 196.189    74.774   201.857   152.569   179.997   189.813   135.215   177.064   216.445   188.911   214.867   241.643   218.852   186.614   184.562
 175.161   181.926   208.347   181.779   168.413   189.283   252.326   151.799   137.511   245.287   172.648   231.078   203.261   224.634   212.889
 186.700    86.541   202.868   128.884   180.599   180.535   143.015   166.637   206.933   183.336   197.444   241.333   199.649   205.714   192.445
 196.562   296.979   202.129   153.978   177.457   190.318   136.126   176.685   215.191   188.459   214.235   241.856   219.063   187.626   185.796
 174.563   233.135   206.992   178.454   171.572   187.145   251.732   153.951   135.960   239.912   176.245   232.759   203.192   222.193   204.674
 174.828  -290.869   208.375   181.528   168.430   189.199   252.326   151.736   137.835   245.557   172.544   230.950   203.376   224.795   212.791
 202.066   227.877   189.137   156.247   167.838   179.660   131.622   173.354   205.077   182.912   208.668   254.451   217.271   186.983   178.797
gives 184.562

 0.12   0.00  -0.16  -0.08  -0.19   0.00   0.01   0.00  -0.06   0.01  -0.03  -0.25
-0.01   0.00  -0.03   0.01  -0.01   0.01   0.00  -0.17  -0.04  -0.01  -0.04  -0.15
-0.01   0.04   0.09   0.06   0.10  -0.04   0.02   0.06  -0.15  -0.06  -0.18   0.02
 0.03   0.05   0.27   0.00   0.14   0.08  -0.15   0.12  -0.03   0.15   0.05  -0.01
 0.11   0.00   0.00   0.05   0.06  -0.08   0.02  -0.12   0.00  -0.09   0.04   0.12
 0.13   0.09  -0.13   0.06   0.23  -0.17   0.12  -0.14   0.04  -0.12   0.02   0.04
-0.14  -0.05  -0.01  -0.16   0.08  -0.03  -0.16   0.01   0.02  -0.04  -0.11   0.04
 0.01  -0.10   0.15  -0.02   0.08  -0.05  -0.14   0.08  -0.12  -0.06  -0.12  -0.06
 0.00   0.11   0.04  -0.05   0.11  -0.06   0.08  -0.06  -0.01   0.03   0.01   0.05
-0.06  -0.02   0.14  -0.13  -0.14  -0.02  -0.22   0.03   0.03   0.13   0.00  -0.03
-0.13   0.07  -0.04  -0.01   0.12  -0.06   0.08  -0.20  -0.19  -0.03  -0.23   0.01
gives -0.25

 -8.25   -6.04   -6.55   -6.35   -7.35   -5.81   -7.70
-13.60   -8.10   -9.37   -9.59  -11.78   -8.02  -12.54
 17.12  -14.53  -10.45    3.73   12.89   -6.87   15.33
 -7.43   -9.08   -8.11   -8.95   -8.27   -9.59   -7.94
-15.55  -11.23  -11.88  -12.45  -14.21  -11.36  -14.77
 16.33  -14.12  -10.19    3.45   12.26   -6.74   14.60
 -5.01   -9.56   -7.65   -8.79   -6.94  -10.33   -6.16
 -6.96   -9.39   -8.23   -9.13   -8.10   -9.97   -7.65
-10.77  -10.08   -9.67  -10.78  -10.95  -10.68  -10.91
 -8.52    2.90   -0.88   -0.43   -4.67    3.42   -6.30
gives -7.70

 -26.615   -57.147  -134.446  -178.909   -70.489    -2.408  -135.130  -137.952   -53.138  -158.728   -36.010    15.033   -61.865     5.303
 -61.697   -93.733   -95.391  -184.433   -82.046   -79.750  -180.496   -78.157  -123.237  -178.531  -221.254  -180.824  -117.116   -32.348
-231.076  -142.958  -190.038  -103.380   -64.450   -82.334  -106.998   -79.906    -8.304  -100.314     2.976    28.183  -148.408  -133.671
 -38.460    -0.545  -140.753   191.916   -40.717   -20.253  -175.766   -55.346   -99.993  -222.937  -111.448  -185.621  -126.681  -124.631
 -99.599   -98.283   -99.206   -98.346   -99.892    -0.199  -180.979  -140.707  -122.588  -207.617  -173.866  -106.877   -84.215   -40.487
-257.875  -150.232  -214.164  -114.402   -81.988     0.513  -181.725  -140.718  -123.664  -206.619  -172.044  -109.886    -1.401   -43.449
-128.753  -150.835    -3.706   -84.189  -112.878   -78.253  -181.152   -78.379  -122.908  -177.460  -220.073  -180.016     7.879   -87.194
-114.127  -145.682     3.030   -91.424  -162.949   -82.501  -104.766   -80.377    -9.024   -98.767     1.366    29.020    68.283  -206.012
 -95.181  -113.796   -65.314  -119.809   -91.403   -84.636  -106.382   -76.747    -7.426   -99.170     2.950    27.683  -131.439   -69.578
gives 5.303

 1.014  -0.740  -0.075   0.612  -0.272  -1.025   2.101   1.236   0.857  -1.207
 1.351  -0.098   0.176  -0.574   0.428  -1.251  -1.151  -0.775  -0.276  -0.028
-0.998  -1.874   0.377   0.169  -0.028  -0.320   1.114  -1.238  -0.727   0.529
-0.714   0.011   2.612   1.303   2.755   1.380   0.686  -0.816  -0.332   0.022
 0.578   0.148   1.459   1.696   1.383   0.831   0.111  -1.897   0.854  -0.516
 0.174   0.871   0.793  -1.017  -0.053  -1.175   0.636   0.169  -0.712  -0.114
-1.505  -1.519   0.504   1.028   0.347  -0.138   1.238  -0.473   0.235   1.782
 0.564   0.956   1.009   0.864  -1.103   1.450  -1.649  -2.233  -0.627   0.660
gives -1.207
---
[[5, 931, 744, 663, -440, -607, -97], [396, 850, 916, 758, -695, 282, 239]] => 5, 239
[159, 189, 191, 184, 2, 200] => 159, 200
[3038, 8079, 5009, 5100, 5210, 7236, 4986] => 3038, 4986
[[162, 96, 25, 37, 55], [229, 130, 92, 39, 238]] => 162, 238
[53, 99, 224, 186, 130] => 53, 130
[-396, 163, -970, -46, 388, -546, 536] => -396, 536
---
[[3120 1309 3443 2932 6966 7032]
 [6705 5352 7802 3132 2550 6987]
 [5383 5187 6616 1883 7529 5969]] value 5969

[[132 227 249 104]
 [172 187 223 108]
 [125  25   4 161]] value 161

[[-14  -5 -15 -12 -12  29 -44]
 [ -5 -24 -11  -6  -5 -42  46]
 [-13 -14 -14 -19 -19 -13 -24]] value -24

[[115  80  69  67  95]
 [ 62 107 118  92 110]
 [ 44 138  71  51 218]] value 218

[[7 6 4 4 5 5 2]
 [5 4 2 4 5 7 7]
 [5 4 2 4 7 7 6]] value 6

[[5916 6845 4317 7195 5852 7484]
 [4666 3115 4484 4924 5011 7959]
 [5231 6374 4488 8603 2447 5289]] value 5289
---
((-4.71, 4.64, 7.54, 4.46), (5.37, -3.55, -0.69, 4.13), (-1.35, -7.46, -5.61, -6.11)) value -6.11
((5.82, 2.02, -0.07, -1.76), (3.41, 5.61, 7.03, 5.14), (4.32, 2.29, 2.07, 0.05)) value 0.05
((-0.42, 1.88, -0.81, 1.57, -3.84, 1.51), (0.35, 2.77, -2.02, 1.17, -3.67, 1.83), (-7.66, -0.56, -0.60, -1.10, 4.41, 7.85)) value 7.85
((-5.91, -2.31, -2.10, 1.53, -0.54, -6.77), (1.38, -4.44, -3.20, -7.58, 4.40, -5.41), (5.87, -3.51, -4.04, -3.77, -0.58, -2.71)) value -2.71
((2.14, 0.46, -4.99, -0.87, -1.83, 3.42, 2.97), (6.47, -0.75, -1.04, 1.92, -1.40, -2.90, 6.36), (6.32, -0.54, -1.08, 1.83, -1.38, -3.11, 6.24)) value 6.24
((5.56, -1.64, 1.97, -1.11), (2.85, 7.53, 7.15, 3.33), (1.78, 1.30, -1.44, -4.19)) value -4.19
((7.77, -2.52, -0.82, 7.59, -1.21, 3.40, -1.62), (-4.13, 0.05, 0.21, -4.26, 0.12, 0.53, 0.10), (-4.15, 0.07, 0.23, -4.32, 0.17, 0.32, 0.14)) value 0.14
---
[[-4.14 -1.02 -4.70  5.80]
 [ 5.48 -0.83 -0.43 -0.62]
 [-1.52 -0.13 -3.76  1.06]] Out: -0.13

[[ 0.93 -0.97  6.28  2.55  2.42]
 [ 3.41  1.60  3.35  2.15  1.24]
 [ 3.54  0.54  5.96  0.35  1.30]] Out: 5.96

[[ 1.92 -0.58 -1.59 -5.11 -0.20]
 [ 0.10 -1.34 -1.20 -4.50 -1.96]
 [ 2.90 -1.00 -2.10 -6.46 -3.43]] Out: -2.10

[[-5.93 -2.76 -0.91  8.04 -1.90]
 [-4.58  0.00  1.63 -5.07 -5.66]
 [ 1.14  7.39 -5.42  1.39 -4.77]] Out: -5.42

[[-0.72  5.46  5.85  0.03  3.64  1.36]
 [-0.95  0.95  0.01 -0.25  0.59 -0.46]
 [-3.77  3.44  0.16  0.10  3.99  2.50]] Out: 0.10

[[-3.71 -3.67 -3.13  5.48 -2.78]
 [-3.99 -3.96 -3.42  6.01 -2.96]
 [-3.31 -3.31 -3.41  5.61 -3.11]] Out: -3.41

[[ 4.50  0.16  0.09  1.23 -1.32  0.35]
 [ 6.30  1.89 -1.11  4.25 -0.98 -0.55]
 [-6.36 -0.85  1.30 -5.65  2.14 -0.91]] Out: -5.65

[[ 0.97 -4.03 -1.77  3.86  4.56]
 [ 2.14 -1.32 -0.73 -2.21  3.88]
 [-4.76 -4.50  0.49  6.84  3.09]] Out: 0.49

[[-0.41  3.27  0.11  2.76  0.80 -3.80]
 [-1.16  3.52  1.54  6.13 -0.93 -6.91]
 [-5.31  3.71  1.55  4.45 -1.51 -5.41]] Out: 4.45
